Each row below holds a small network's activations on one input, seen along a few directions.
In each table, some parts of the input vary, and every possible input appears once, in random order.
A made-up example of a description, with smaller parts first: one of 4 places along a line, together with either a single point or (one of 2 separate values, together with one of 5 places around a ring) or one of 11 places around a ring.
Shared parts are said once, and a part with two or three values counts as separate values.

Other details of the inputs shift rows strongly along two fixed directions, in all tables alike. That doesn't count.
To show where, the next rows are all for the same input, with only those details redrawn:
[  0  -1 -11   8 -10 -11 -15  -4  -4  13  -2]
[ -2  -8 -11  -9 -37 -22 -16  -2  -2 -10   0]
[ 7 -1  0 -6 -7 -7  2  0 -1  7 -3]
[ -9   4 -25  42   6  -4 -37 -14 -11  44  -2]
[  0  -3 -10   4 -15 -13 -14  -4  -4   8  -2]
[ 8  1  2 -2  3 -3  4  0 -1 15 -4]
[ -1  -7 -10  -6 -30 -19 -15  -3  -2  -5   0]
[ -2  -5 -11  -1 -25 -17 -17  -3  -3   0  -1]

A family of inputs:
R1: [ 10   5  14 -19   4  -6  23   7   5  -1  -7]
R2: [ 19   5  18 -35   0  -9  14   9  22  11  33]
R3: [-16 -15  -8   0 -19   0 -11 -10  -4 -33  -2]
R4: [-12  -3 -12  17  -7   5 -20  -2  -6  -7   6]
R5: [ -7   6 -11  23   4   5 -18   0  -8  18   1]
R6: [ 16  -2  14 -29 -10  -8  23   7   5  -8  -5]
R7: [  5   6  10 -16  -6 -10  14   9   4  -1  -3]
R8: [ -1  11  16 -16   7  -6  25   9   4  -8 -11]
R9: [ 7  3 -4 20 19 17 -5 -2 -7 26 -2]
R10: [ -8  -5 -12  36  28  26 -15 -14 -10  17   1]
R11: [ 7  3  6  9 25 24 11  4 -1  4  2]
R12: [-12 -16  -5 -11 -28  -9  -5  -9   1 -38  -2]
R13: [-31   2 -21  49  18  11 -32 -18 -12  16  -2]
R14: [15  9 15 -4 24 18 24 11  1 11 -3]
R15: [19 -4  6 -2 13 21 13  4 -2  2  1]
R16: [ 17   1   1 -12   7  -5  -8  -2  15  31  33]
R17: [  0  -4  15 -12  10  16  25   2   3 -21   0]
R18: [ 14  -6  12 -14   7  18  21   6   2 -18   1]
R19: [ -3   3  -8  -7 -20 -23 -27  -3  13  19  38]
R20: [  9 -13  12 -13  10  21  23  -3   2 -22   0]
R21: [ 10  -1   7 -11  -4  10  11  11   0 -15   3]
R22: [-16  -4 -17   8 -27 -20 -27  -6  -7 -11  -6]
R23: [ -3  -3  11  -6  12  10  19  -4   2 -12  -8]
R24: [-20  -8  -8   9  -9   2 -12  -8  -3 -24  -1]
R25: [ 23   8  14 -16  26   4  12   3  17  39  30]
R26: [-20  14  -6  24  17  -3  -9  -5  -2  14  -7]
R27: [-11   4  -8   0 -24 -22 -14   1  -3   0   0]
R28: [  0  -4 -18  27   0  12 -27  -5 -12  12   4]
R29: [-18 -12 -17  26   0   8 -24 -18  -8  -7  -2]
R30: [ 17 -13  12 -24  -5  14  22   6   4 -29   2]
R31: [-17   2 -18  28   4  -6 -26 -13  -5  10  -6]
R32: [ -7 -11  -1  -2  -7   9  -1  -2  -1 -27   4]
R33: [ 19  -4  12 -17   2  12  20   8   2  -7  -2]
R34: [ -2   9   8   6  27   6  14  -1   2  10 -11]
R35: [-6  6 18 -8 22 10 29  1  5 -9 -8]
R36: [14  4  3  4 19 10  7  5  0 18 -5]
R37: [ -7 -13  -7 -26 -49 -28  -9   1   1 -44  -6]
R38: [-19   0  -8  -7 -28 -22 -13   1   2 -31  -4]
R39: [ -3   3   0 -11 -21 -14  -4  10   0 -13  -1]
R40: [ 9 14  4 23 46 13  9 -3 -2 47 -9]
R41: [ 0  0 -1  1 -7  5 -3  5 -4 -8  4]
R42: [  9   1   9 -17  -7  -8  14   5   2   1  -5]
R43: [-6  6  9  9 29 15 15 -3  2  3 -6]
R44: [ -3  -2  -5 -13 -33 -18 -11  10   1 -23   1]
R45: [  4  12  16 -11  19   1  26   9   5  -1 -12]
R46: [11 10  1 17 31 13  2  5 -2 32 -5]
R47: [  2  12  17 -18   4 -10  25  10   6  -2  -7]
R48: [-10   8  -8  11  -4 -14 -13   0  -1   9  -3]
The inputs of R9 and R33 match in every part but one. If R28 is changed in the same way as R9 into R33, which row does it become?
Answer: R15
Describe the family of inputs behind these rows.
Answer: one of 4 places along a line, together with either a single point or one of 11 places around a ring
Which other rows agree with R17 in the place on the line of 4? List them by row number.
Answer: R4, R5, R8, R13, R19, R26, R27, R35, R39, R41, R47
A walk changes only the place on the ring of 11. It starts at R48 and steps to R7. List the rest of the walk in order.
Answer: R44, R14, R21, R11, R32, R24, R43, R38, R45

A family of inputs:
R49: [-39 -21 -15  33   4  24 -12 -22 -13 -51 -19]
R50: [-15   2 -14  11 -12  -9 -23  -9  -9   5  -2]
R51: [  8   3  20 -27   4  -4  22   7  13  -1  11]
R52: [ 23  -5  14 -27   1  -6  26   1  11   3   8]
R53: [-11   8 -12  10  -8 -18 -22  -1  -2   5  -5]
R54: [-16  14 -13  41  28  12 -22 -11 -10  42   3]
R55: [-16   9 -10  11 -10 -16 -18  -3   3   5   8]
R56: [-12  14 -14  33  27   1 -24 -11  -2  46   6]
R57: [ 21   3  12 -20  10   6  21   8   7  -3   1]
R58: [ -7   0 -14  37  26  15 -24 -11  -7  45  10]
R59: [-15  -5 -12 -14 -49 -41 -20  -6   6 -22  -1]
R60: [ -8  -3 -16  21  -5   4 -22  -2 -15  -2 -11]
R61: [-12  -5 -13 -12 -45 -38 -22  -3   3 -23  -6]
R62: [-18  -3 -15  -2 -44 -25 -25   0  -8 -28  -8]
R63: [  2  -3 -18  15  -9  -8 -25 -10  -2  14   3]
R64: [ 14   1  13 -22   8   2  22  14   3 -13  -9]
R65: [ -2 -10 -17  15 -19  -7 -22 -14  -7   9   8]
R66: [  4   5  14 -39 -20 -23  22  10  12 -28  -3]
R67: [18 -1 17 -1 39 18 27 -4  4 37 -3]
R68: [ 20  -4  14 -20  -2   8  29   3   3 -11  -7]
R69: [ -5   4 -16  42  22  17 -23 -11 -10  41  14]
R70: [ -4  -8 -17  16 -16  -3 -24  -9 -10   5  11]
R71: [ 18   4  14 -18  10   9  21  11  10  -6   9]
R72: [ -8  -2 -14  23  -8   7 -23  -1  -9  -6   2]
R73: [20 10 14  6 49 21 23  2  9 42 14]
R74: [  8  17  17   7  40  11  32   1   1  32 -16]
R75: [  9  -9  16 -40 -33  -2  23  16   5 -54  -3]
R76: [ -8  -3 -12  11 -10 -18 -26 -14   1  21   7]
R77: [ -1   1 -15  28  26   2 -27 -13  -2  47  11]
R78: [  8  -1  17 -16  -2   1  34   9  -1 -12 -19]
R79: [  9   7  17 -31   5  -9  25   5   9  -2  -2]
R80: [  3   2  17 -13   2   7  30  15  -1 -15 -10]
R81: [ -1  -4 -18   7 -14  -6 -29  -3   1   6  16]
R82: [  6   2  16 -15   2   5  30  13  -4 -15 -16]
R83: [-11  -2 -15  21  -6   7 -22   0 -12  -3  -6]
R84: [ 12   3  20 -30   4  -7  23   5  11  -2   6]
R85: [-15 -12 -12  -7 -44 -21 -28  -5  -6 -21   7]
R86: [  1   9 -15  36  28  14 -22  -5  -4  41   9]
R87: [ -9 -12 -16  -5 -50 -11 -25  -1  -4 -36   9]
R88: [-17   1 -13  12 -12  -7 -22  -7  -6   6   3]
R89: [-37 -21 -18  32   6  22 -13 -25 -16 -50 -25]
R90: [ 16   2  15 -18   7  18  21  10   5  -8   7]
R91: [ -4   2 -14  30  26   6 -28 -11   1  45  19]
R92: [-10 -20 -15 -11 -46 -20 -29  -7  -4 -22  10]
R93: [ -2 -13 -15   2 -16 -19 -27 -14   4  15  10]
R94: [ -9  -2 -13  16 -10 -16 -15  -4  -5  10 -10]
R95: [  7   5  17 -19   3  -1  27  16   6 -13  -3]
R96: [ -1  -3 -16   6 -15  -5 -29  -2   2   2  18]
R97: [-12   2 -11  15  -9 -10 -18   2  -4   3  -1]
R98: [-12 -10  14  21  57  46  41 -19  -5 -24 -35]
R99: [ -6  -1 -16  20 -12   7 -25  -4  -7  -3   9]
R100: [ 15  -2  18 -22   0  11  27   8   5 -12  14]
R101: [  3   1  15 -43 -21 -17  19   9  13 -28   8]
R102: [ 11  -3  20 -26  -1  -1  27   2   5  -3  -4]
R103: [ 18  10  17   6  40  28  27   7  -4  15 -14]
R104: [ 18  -1  14 -21   1  12  26   8   1 -16  -4]
R105: [  7   3  16 -20   7  -1  28   0   3   4 -11]
R106: [  9   5  21 -28   4  -3  23   7  13  -5  13]
R107: [ 20  -2  15 -23   3  -2  25   7   8 -10  -8]
R108: [-19  -2 -12 -12 -48 -35 -22   0   6 -28   8]
R109: [ -1  -2 -14  12  -6  -5 -23  -1  -5   3  -1]
R110: [-14  12 -13  54  32  19 -17  -4 -15  37  -6]
R111: [-19  -3 -13  -8 -48 -28 -21  -2  -5 -31  -3]
R112: [ -1   6 -16  40  32   8 -20  -7 -10  44 -11]
R113: [ -6 -11 -12 -10 -43 -19 -24   4   1 -32   7]
R114: [-16   8 -12  24  -2  -3 -22  -1  -8   5  -3]
R115: [ -6 -15 -15  -3 -46 -16 -21  -4  -7 -32  -7]
R116: [21 10 16 -1 42 20 26  4  9 30 17]
R117: [  0  -7 -17   6 -17 -14 -26  -8  -1   8  17]
R118: [27  7 12 -5 39 15 23  0  9 35 -1]
R119: [-15  -3  -9  12 -14  -5 -23  -6  -6   4  10]
R120: [  2  12  19 -14   9   4  29  11   4  -8  -2]
R121: [  2  -4 -18   4 -14  -8 -30  -5  -1   5  10]
R122: [-19  -4 -12  -5 -44 -22 -22   3  -4 -32  -2]
R123: [ 12  10  16   9  44  32  26  11  -4  14 -10]
R124: [ 10   6  15 -24   8 -11  26  -1  11   9  -5]
R125: [ 11  -6  18 -24   4   9  22   7   8  -6  10]
R126: [  6   3  22 -24   2   6  25   8   6 -11   8]
R127: [  6  -6  16 -43 -32 -21  28  18   7 -43  -8]
R128: [ 11  15  18   4  40  12  31   5   0  27 -22]
R129: [ -7  -1 -15  14  -6  -4 -23   3  -5   0   0]
R130: [18 12 17  5 44 23 22 10  6 20  0]
R131: [ 18 -15  13 -48 -36  -9  24   8   7 -39  -2]
R132: [  6  11  17 -23   6  -8  24  14  12  -8  -4]
R133: [ 19  -2  13 -26   0  12  22   9   2 -12  -1]
R134: [ -5  -5 -17  13 -14   5 -27  -4  -6   3   9]
R135: [  1   8  18 -17   3   0  29  11   5 -10  -4]
R136: [ -5  10 -15  41  34  15 -24  -1  -8  36   0]
R137: [ 14  -4  17 -27   9   0  20   6  15   5  13]
R138: [-15  -7  17  23  60  53  36 -12  -4 -30 -24]
R139: [-13   8 -11  12  -8 -15 -23   0   1   2   3]
R140: [ -4   4 -15  47  31  18 -16  -8 -17  40 -17]
Describe the family of inputs behind these rows.
Answer: one of 4 places along a line, together with either a single point or (one of 2 separate values, together with one of 11 places around a ring)
The inputs of R88 and R105 match in every part but the place on the line of 4. If R122 is changed in the same way as R88 into R105, which row does it become?
Answer: R128
The inputs of R78 and R82 match in every part but the place on the line of 4. If R93 is changed in the same way as R78 into R82, which row does it become?
Answer: R77
Which other rows does R49 become when the place on the line of 4 takes its other values? List them by row number.
Answer: R89, R98, R138
Which other rows does R112 become when the place on the ring of 11 takes its other values? List them by row number.
Answer: R52, R59, R61, R63, R76, R93, R94, R107, R118, R124
Which other rows does R125 become when the choice among 2 separate values takes its other values? List them by row number.
Answer: R91
Which other rows does R79 become when the place on the ring of 11 takes its other values? List them by row number.
Answer: R53, R57, R64, R66, R77, R84, R109, R117, R121, R127
Which other rows does R65 become when the choice among 2 separate values takes its other values? List them by row number.
Answer: R52
